Each row below holds a small network's activations on one input, seen along a few directions.
Each table varies a few parts of the input and shows all the possible inputs, shuffled.
A made-up example of a description, with smaller parts first: one of 8 places around a ring, together with either a single point or one of 9 places around a ring or (one of 2 separate values, together with one of 6 places along a line).
Shared parts are said once, and a part with two or three values counts as separate values.
In the rows, 128 means zero.

Other details of the inputs shift rows strongly along two fixed directions, in all tables alike. That doesn't count.

A family of inputs:
r1: [104 105 115 102 142 114 143 113 152 119 153 128 122]
r2: [141 115 148 113 146 147 124 138 129 163 110 128 104]
r3: [156 140 209 209  93  99 121 112  70  97 168 105  56]
r4: [134  79  96 137 166 142 126 183  82 148 168 225 102]
r5: [135  80  93 111 121 142 121 201  48 111 205 161 107]
r6: [131 208 163 142  80 114 148  65 137  91 120  82 118]
r7: [112 137  95  41 132 155 142 139 170 152  45 110 188]
r8: [138 130 173 144 155 127 119 140 119 153 138 134  63]
r9: [121 145 178 115 144 113 110 121 131 146  97 123  95]
r10: [112 149  64  46 154 120 160 129 176 126  91  86 159]
r11: [115 173 157 152  90 125 131  75 150 139  42 124 170]
r12: [133 147 227 165 115 117  96 107  70 102 140 171  56]
r13: [101 198 154 127 130  91 134  74 160 130  97  49 109]
r14: [131 116 122 198 107  94 119 138  87 144 156 121 116]
r15: [ 98 160 180 145 113 134 107  78 190 123  69 110 131]
r16: [168 211 159 153  93 158 132  76 178 102  90 111 120]
r17: [122  39  53  52 155 186 117 196 155 146 134 198 156]
r18: [142 181 137 207  89 103 133  79 140 137 114  75 161]
r19: [126  56 122 104 177 108 131 207  70 138 189 135 111]
r20: [136  79  33  85 168 165 149 201 124 145 135 221 170]
r21: [120  90 130  83 175 113 108 195  86 152 153 182  86]
r22: [119  59  88  60 182 111 149 200  90 133 167 139 131]
r23: [ 64  63 119 102 175 118 116 159  82 121 210 177  79]
r24: [120 115 217 209 150 129  97 104 114 140 180 167  29]
r25: [133  58 113 162 155 103 131 179  43 133 193 179 121]
r26: [149 198 157 207 113 123 128  67 166 135  86 123 127]
r27: [113 100 144 177 115 115 106 135 129 138 177 100  97]
r28: [115 169  73  55 127 122 161 115 183 141  93  63 167]
r29: [116 124  37  56 130 154 146 160 167 132  56 171 221]
r30: [158 165 112 211  91 111 114  90 138 141 109  65 163]
r31: [128 130 228 188 167 102 101 130  85 146 159 139  26]
r32: [176 180 125 157  72 140 117 102 139 107 125  63 162]
r33: [162 149  62  73 105 155 156 143 161  90 117 102 209]
r34: [139 199 167 154  85 122 144  79 135  91 127  75 137]
r35: [123 136  48  85 113 161 140 125 215 135 119  80 213]
r36: [138  98 134 118 160 158 118 182  63 103 186 216  82]
r37: [119  63 118 103 167 108 123 213  66 148 201 137 108]
r38: [127 172 174 119  76 157 124  75 131 109  55 114 153]
r39: [147 179  79  62 100 138 172  99 173  85  99 102 180]
r40: [110 106  35  19 143 180 130 156 208 136  88 165 199]
r41: [141 161 157 148 105 164 117  61 209 148  81 100 136]
r42: [ 92  96  22  66 158 126 146 172  97 129 153 183 158]
r43: [112 132  84  89 106 154 145 113 147 146  41 145 209]
r44: [109 119 224 178 150  71 119 127  62 140 187  97  51]
r45: [138  43  34  66 159 169 140 212  94 160 143 236 164]
r46: [ 91  38  28  34 172 156 141 212 115 131 206 181 165]
r47: [163 194 148 143 105 164 139  92 169 102  90 120 134]
r48: [104  75 130 107 163 133  97 179 111 138 172 209  92]
r49: [138 137 212 181 120  99 136 105  59  84 180 126  72]
r50: [151 119 235 193 107 132  92 121  60 113 151 171  47]
r51: [ 96 133  84  56 116 179 130 111 208 137  52 122 207]
r52: [123 143 222 213 119  83  95  84  80 139 121 170  68]
r53: [106 151 188 161 123 100 120 104  56  87 177 138  54]
r54: [181 140  44  85 102 160 135 149 159  95 112  88 207]
r55: [150  62  51  30 147 197 133 212  90 125 154 223 151]
r56: [120 143 158 130 132 106 137 111  79  74 156 140  82]
r57: [131 174 124 158 105  90 165  66 153 120  97 101 145]
r58: [124 152  68  46 137 118 170 121 186 132  87  73 171]
r59: [118 188  74 122 117 114 163  69 180 118  71  93 177]
r60: [116 124 213 203 154 127  94 103 124 132 168 158  46]
r61: [117 194 131 169  93  95 153  61 146 130 102  90 139]
r62: [148 183 183 164 133 130 132  89 172 149  86  82  98]
r63: [174 159 116 215  96 106 127  80 147 134  99  67 166]
r64: [157 139 148 193 104 117 106  80 182 126 124  48 139]
r65: [124  86 106 127 158 112 112 185  69 141 154 228 111]
r66: [ 90  58 150  80 164 132 111 176  59 152 116 168 105]
r67: [130  95 175 213 125 112  82 119  95 142 196 101  81]
r68: [108 137 184 120 144 115 116 129 125 140  86 118 107]
r69: [138 150  49  79 111 135 143 152 190 152  91  47 184]
r70: [108 116 219 199 137  87 120  89 117 116 175 104  71]
r71: [102 173  90  95 103 135 152  74 222 126 105  69 168]
r72: [155 180  75  90  85 157 150 125 169  99 113  81 208]
r73: [142  62  71  90 162 128 109 211  94 155 175 116 142]
r74: [ 84  62  62  51 178 131 139 164 129 111 174 171 128]
r75: [169 131  60  94 133 133 135 141 182 141  92  45 194]
r76: [137 153 142 179  90 118 127  80 198 128 109  48 136]
r77: [136 101 119  87 145 142 111 191  64 105 170 220 101]
r78: [120  96 209 209 132  96 112 109 104 123 189 110  78]
r79: [140 117 186 146 133 123 101 128 125 155 102 120  87]
r80: [120 134 245 178 117 113  98 121  51  96 140 176  55]
r81: [ 81  81 222 167 129 130  90  99  81 139 131 162  74]
r82: [140 172 147 190 105  92 158  70 143 121 105  88 150]
r83: [131 185  80 141  97 121 162  85 176 135  93  81 199]
r84: [111  51 127 126 181 162 114 178 106 142 190 214  83]
r85: [129 183 175 118  80 151 126  81 142 105  61 119 152]
r86: [150 127  31 123 106 131 159 142 165 136  96 105 199]
r87: [149 153 155 162 111  93 134 111 156 137 105  39 112]
r88: [138  60  71 100 143 151 129 191 104 155 123 216 155]
Each input here is: one of 4 separate values, together with either one of 10 places along a line or (one of 2 separate values, together with one of 6 places along a line).
The inputs of r57 and r1 match in every part but the choice among 4 separate values. If r11 is changed in the same way as r57 into r1, which row does it become?
> r51
The inputs of r64 and r54 match in every part but the choice among 4 separate values. If r27 is changed in the same way as r64 into r54, which row does it become?
> r5
Which other rows does r74 become when the choice among 2 separate values takes its other values? List them by row number.
> r23
Which other rows does r73 become when the choice among 4 separate values takes its other values? List them by row number.
> r30, r32, r67
Which other rows does r62 become when the place on the line of 10 takes its other values? List them by row number.
> r2, r7, r8, r9, r21, r31, r66, r68, r79
Which other rows does r61 become when the choice among 4 separate values takes its other values? List them by row number.
> r6, r28, r71

A family of inputs:
r89: [122  98 164 169 130 109 119 136  64 118 177 162  89]
r90: [109 103 191 154 147 127 104 125 104 139 142 168  70]
r91: [128  74 142 152 155 119 109 166  86 144 178 153  90]
r92: [148 172 108 138  92 137 137  95 170 124  86  90 174]
r93: [134 129 171 165 129 103 119 123 102 140 128 112 101]
r94: [118  92 126  79 154 155 120 168  98 124 144 189 106]
r95: [124 144  33  52 129 143 161 138 184 131  84 113 205]
r96: [155 194 207 200  94 110 119  65 147 120 106  60  98]
r97: [126 143  92 113 119 134 140 110 183 129 112  88 167]
r98: [126 126 159 171 127 112 114 115 127 138 146 103 105]
r99: [122 118 142 119 133 149 116 135 116 127 113 184 122]
r100: [121 103 148 137 147 114 125 150  73 114 185 160  80]
r101: [131 152  98 106 116 125 139 118 161 135  91  86 168]
r102: [125 105 103  94 139 133 135 157 107 111 162 138 127]
r103: [125 179 224 233 107  87 116  46 144 129 129  78  73]
r104: [154 139  35  76 114 168 147 149 179 131  83 123 214]
r105: [104  76 108  63 164 146 124 184  96 141 131 199 123]
r106: [137 164  89 122 106 139 146 104 167 118  97 123 173]
r107: [127  71  81  74 154 140 128 199  83 122 180 166 126]
r108: [126 178 139 141 103 110 142  77 168 125  87  65 151]
Describe the family of inputs behind these rows.
> one of 4 separate values, together with either a single point or one of 4 places along a line
The inputs of r89 and r108 match in every part but the choice among 4 separate values. If r92 is changed in the same way as r89 into r108, which row does it become?
> r101
Which other rows does r100 become when the place on the line of 4 takes its other values? List them by row number.
> r96, r102, r107

A family of inputs:
r109: [ 82 113  93  51 159 118 145 132 133 108 148 132 135]
r110: [157  89  50  77 125 161 141 164 136 107 140 114 171]
r111: [148 173 176 226  83 115 110  51 173 123 130  61 126]
r112: [117 114 142 138 142  95 142 160  58 119 159 114 107]
r113: [103 115 230 156 141 115 102 111 100 124 123 167  61]
r114: [111 162  89  70 130 115 163 105 215 128  74  65 180]
r115: [133 118 170 127 118 133 116 150  66 115 131 179 101]
r116: [152 132  59  81 141 159 153 177 124 118 119 159 168]
r117: [128 115 145 112 131 148 126 162  78 117 121 174 123]
r118: [ 88 122 206 124 143 135 100 104  93 103 137 181  68]
r119: [128 174 154 119 102 147 116  79 201 152  35  91 148]
r120: [133 149 166 162  97 134 128  86 145 138  81 129 152]
r121: [113 109  97  75 140 165 143 142 147 129 158 127 121]
r122: [127 100  79  57 153 159 140 169 176 115 143 127 153]
r123: [111 105  78 130 132 104 142 134 132 140 141 119 164]
r124: [104 109 104 131 112 146 118 135 133 137 105 175 157]
r125: [148 175 142 131  83 145 136  71 169 119  42  99 165]
r126: [115  82 104 131 144  96 149 150  93 146 163 129 145]
r127: [151 118  62 112 133 153 153 146 155 137 116 156 185]
r128: [132 176 166 147 130 123 139  87 182 123  92 116 112]
r129: [158 202 113 145  67 139 131  79 187  98 112  59 165]
r130: [122  91  73 103 141 107 149 153 110 134 135 114 170]
r131: [117 104 164 123 149 141  93 151 119 167 101 150 112]
r132: [105 105 135 112 158  86 127 143 123 146 136 111 110]
r133: [ 80 114 174 135 149  90 140 116  84 139 165 123  66]
r134: [160 153 141 171  98 134 129  88 161 117 123  62 151]
r135: [120  96 104 115 128 150 114 141 121 138 117 186 164]
r136: [130 136 186 150 115 127 104 126  62 117 133 172  92]
r137: [157 137  82  97 126 142 142 164 112 118 132 164 145]
r138: [150 181 137 140  98 145 118  79 226 145  79  30 143]
r139: [144 159 107 139 110 130 136 130 119 113 136 157 133]
r140: [122 118 138 131 131  88 135 156  58 119 165 120 103]
r141: [110 131 100  68 158 154 138 128 146 106 141 179 123]
r142: [122 100 155 164 135  78 135 124  64 122 156 108  91]
r143: [116 150 146 135 126  90 125 100 166 163  96  56 123]
r144: [152 128 175 170 120 126 122 142  80 104 172 104  88]
r145: [134  99 102  90 154 147 120 165 163 131 146 119 131]
r146: [127 125  39  55 134 117 149 171 111 120 137 122 180]
r147: [107  79 183 124 159 126  98 158  88 137 133 190  74]
r148: [141 164  82  91 139 148 144 120 214 134  67 115 168]
r149: [157 132 171 162 109 120 114 139  82 104 178 111  86]
r150: [117  95  63 141 141 139 129 163 123 135 152 191 147]
r151: [133 104 102 161 140 129 125 139 113 137 153 181 128]
r152: [134 113 178 177 164 114  92 140 106 168 139 140  76]
r153: [124 113  95 166 109 135 116 129 149 122 161 115 140]
r154: [146  98 167 189 119 118 120 123 103 129 182 116 104]
r155: [110 106 193 176 159  72  93 131  91 178 151  91  74]
r156: [104  95 169 111 156 134 112 136  98  94 207 156  66]
r157: [ 97 106  32 109 128 114 143 145 152 133 132 118 186]
r158: [128 102 151 133 124 140 123 134  97 129 114 167 136]
r159: [114 120  68  57 150 164 159 146 153 141 122 172 137]
r160: [147 193 132 142 110 137 132  77 218 153  53  75 141]
r161: [132 195 197 179  76 121 115  66 124 111  89 124 118]
r162: [140 103 139 137 149 141  91 153 142 166 147  91 113]
r163: [ 97 108  91  41 138 177 141 143 139 139  96 178 145]
r164: [156 131 113 143 127 131 144 122 120 118 115 139 130]
r165: [149 127  78 100 141 142 134 171  92 113 149 182 136]
r166: [158 187 187 220  99 113 134  60 148 126  93  91 119]
r167: [165 189 139 151  89 135 124  94 147 100 129  67 138]
r168: [111 137 166 175 113  74 125 118  62 113 176 122  84]
Describe the family of inputs behind these rows.
> one of 4 places along a line, together with either one of 6 places along a line or one of 9 places along a line
The inputs of r121 and r133 match in every part but the place on the line of 4. If r156 is changed in the same way as r121 into r133, which row does it become?
> r109
The inputs of r130 and r158 match in every part but the place on the line of 4. If r112 is changed in the same way as r130 into r158, which row does it become?
> r117
Which other rows does r146 become when the place on the line of 4 takes its other values? List them by row number.
> r136, r165, r167
Which other rows does r118 become when the place on the line of 6 takes its other values? List them by row number.
> r113, r119, r131, r147, r163
